Each row below holds a small network's activations on one input, seen along a few directions.
In each table, some parts of the input vary, and every possible input appears once, in random order.
Descriptions start from the smaller parts, as in this example, which fits no table here: one of 6 places along a line, together with either a single point or one of 9 places along a line or (one of 2 separate values, together with one of 8 places around a ring).
Shared parts are said once, and a part with two or three values counts as separate values.
(in the rows, 128 means zero)

Other details of the inputs shift rows strongly along two fixed directions, in all tables alike. That doesn't count.

A family of inputs:
row 1: [138 175 185 104 112 181 102  96 108  91  60 142]
row 2: [161 123 180 155 117 109 160 121  70 128  60 159]
row 3: [144 137 188 160 114 104 173 130  64 110  94 167]
row 4: [ 76 138  57 158 131 143 103 152 133 188 126  94]
row 5: [ 96 117  89  71 160 166  96 132 202 124 172 104]
row 6: [143  82  88 119 155 115 153 150 162 158 145 110]
row 7: [131 113 130 128 135  89 136 127 144 154 150 130]
row 8: [132 106 107 134 151  81 183 168 135 136 145 138]
row 9: [152 184 187 118  94 169  89  78 119 101  80 134]
row 10: [ 75 136  95  46 162 179  68 130 177  98 176 124]
row 11: [157  74  86 137 153  68 152 145 143 179 157 117]
row 12: [147  80  80 152 155  92 183 165 139 135 173 122]
row 13: [158 123 197 157  95  95 153 118  85 145  78 146]
row 14: [111 185 172  93 120 187  99 107 120  71 110 140]
row 15: [108 100 107 109 145 127 132 144 153 129 173 133]
row 16: [147  70 112 137 146  97 163 146 131 167 133 128]
row 17: [ 64 217 153 175  79 189  87 109  80 119  90 133]
row 18: [116 112 103 112 143 129 143 148 166 124 168 124]
row 19: [122 149 125 234  90 103 163 143  56 183  58 132]
row 20: [160  86  90 151 142 105 176 146 123 131 140 122]
row 21: [100 125  74  53 166 193  61 116 156  88 159 111]
row 22: [128 157 189 133  96 143 112 107  94  90 117 146]
row 23: [124 102 101 115 164  95 161 159 156 146 140 123]
row 24: [125  87 116 129 159  78 169 158 131 155 135 138]
row 25: [ 99 124  89  71 153 149  82 133 201 120 175  96]
row 26: [108 138  70  55 165 195  72 120 169  84 154 103]
row 27: [109 191 190  64 116 209  71  89 138  93  76 131]
row 28: [115 189 207 112  84 158 105 103 124  86 106 143]
row 29: [149 106 120 126 132 104 139 139 145 147 126 111]
row 30: [147 120 189 177  95  64 184 140  82 135 111 161]
row 31: [177 103 171 180 102  78 168 127  74 141  79 148]
row 32: [155 155 201 164  96  84 170 114 109 143  93 148]
row 33: [150  87  79 153 149  75 169 166 138 131 175 114]
row 34: [ 67 136  57 184 127 110 137 169 126 177 152 115]
row 35: [160  89  83 134 145 103 137 145 147 137 136 107]
row 36: [ 52 167  31 119 135 209  43 125 146 131 152  86]
row 37: [155  94  80 136 145  97 134 129 126 137 163 120]
row 38: [ 57 144  66 162 131 134 110 154 142 180 138 102]
row 39: [156  97 107 136 140 127 148 135 138 135 119 121]
row 40: [ 97 202 200  81  92 187  58  76 136  86 129 146]
row 41: [130 130  60  82 153 161  78 114 176 106 179  95]
row 42: [173  97 172 180 109  96 181 125  75 144  77 155]
row 43: [ 83 128 105  54 148 170  51 117 192 113 175 105]
row 44: [171 139 176 171  92 103 166 118  78 109  85 140]
row 45: [113 197 184  97  97 166  88  92 145  93 129 138]
row 46: [158  84  74 129 153  98 123 132 144 153 154 115]
row 47: [181 131 179 174 102  71 183 122  99 162  85 141]
row 48: [142  72  73 129 154 118 145 142 130 131 161 120]
row 49: [119 165 203  92 112 174  96  95 105 111  69 148]
row 50: [147 111  79 137 150  95 146 145 151 130 183 114]
row 51: [156  65  70 148 149  78 155 153 120 139 162 116]
row 52: [107 164 180 102 108 194  89  95 116  80 126 145]
row 53: [136 125 207 159 102 103 173 121  95 141  89 161]
row 54: [127 185 199 121  92 162  92  83 100  88 118 150]
Description of these inputs: one of 6 places around a ring, together with either a single point or (one of 2 separate values, together with one of 4 places along a line).
Changing only the place on the ring of 6 turns row 23 into row 14. The same change can be made to row 7. Which row results?
Answer: row 54
Changing only the place on the ring of 6 turns row 51 into row 43. The same change can be made to row 48. Which row results?
Answer: row 53
A walk changes only the place on the line of 4. It starts at row 50 and steps to row 33. List the rest of the walk in order.
Answer: row 12, row 14
Which other rows does row 12 become when the choice among 2 separate values takes its other values? List them by row number.
Answer: row 52
List by row number the other rows that have the place on the ring of 6 in common with row 16.
Answer: row 4, row 6, row 11, row 13, row 27, row 29, row 47, row 49
Which other rows does row 7 become when the choice among 2 separate values takes its other values? List them by row number.
Answer: row 32

A family of inputs:
row 55: [103 139  84  66 154 161  74 122 186  99 192 107]
row 56: [107 185 213  97  97 180 102  96 133  97  92 144]
row 57: [185 121 179 172 108  77 183 123  85 147  70 147]
row 58: [117 186 209 103  90 169  89  87 116  79 112 147]
row 59: [163 124 195 178  97  71 189 126  78 129 112 164]
row 60: [ 53 163  49 120 134 179  57 134 163 133 180  95]
row 61: [ 73 147  42 110 141 190  48 126 163 154 143  82]
row 62: [121 112  82  58 158 171  59 114 185 117 158  98]
row 63: [159  51  61 137 170  81 171 161 130 142 169 124]
row 64: [105 175 218  91 101 176  94  91 124 101  96 152]
row 65: [109  90  18 191 154  97 157 177 110 174 150 104]
row 66: [166  49  69 133 166  73 160 153 148 168 157 115]
row 67: [ 84  98  40 182 149  81 161 184 136 201 154 108]
row 68: [165 134 190 184  94  75 197 131  87 126 107 155]
row 69: [116 120  72  67 161 187  79 124 175  90 169 103]
row 70: [140 174 197 101  96 186  88  80 126  97  77 132]
row 71: [161  67  54 138 173  78 174 166 134 140 162 118]
row 72: [150 121 199 167 106  71 192 139  89 146  87 160]
row 73: [175 113 178 175 108  85 189 131  64 120  83 158]
row 74: [107 190 211  92 103 172  98  95 128  99  89 147]
Changing only one part turns row 65 into row 61. The same change can be made to row 69. Which row results?
Answer: row 70
Describe the family of inputs behind these rows.
Answer: one of 4 separate values, together with either a single point or one of 4 places along a line
Which other rows does row 71 become when the place on the line of 4 takes its other values? List them by row number.
Answer: row 63, row 69, row 73
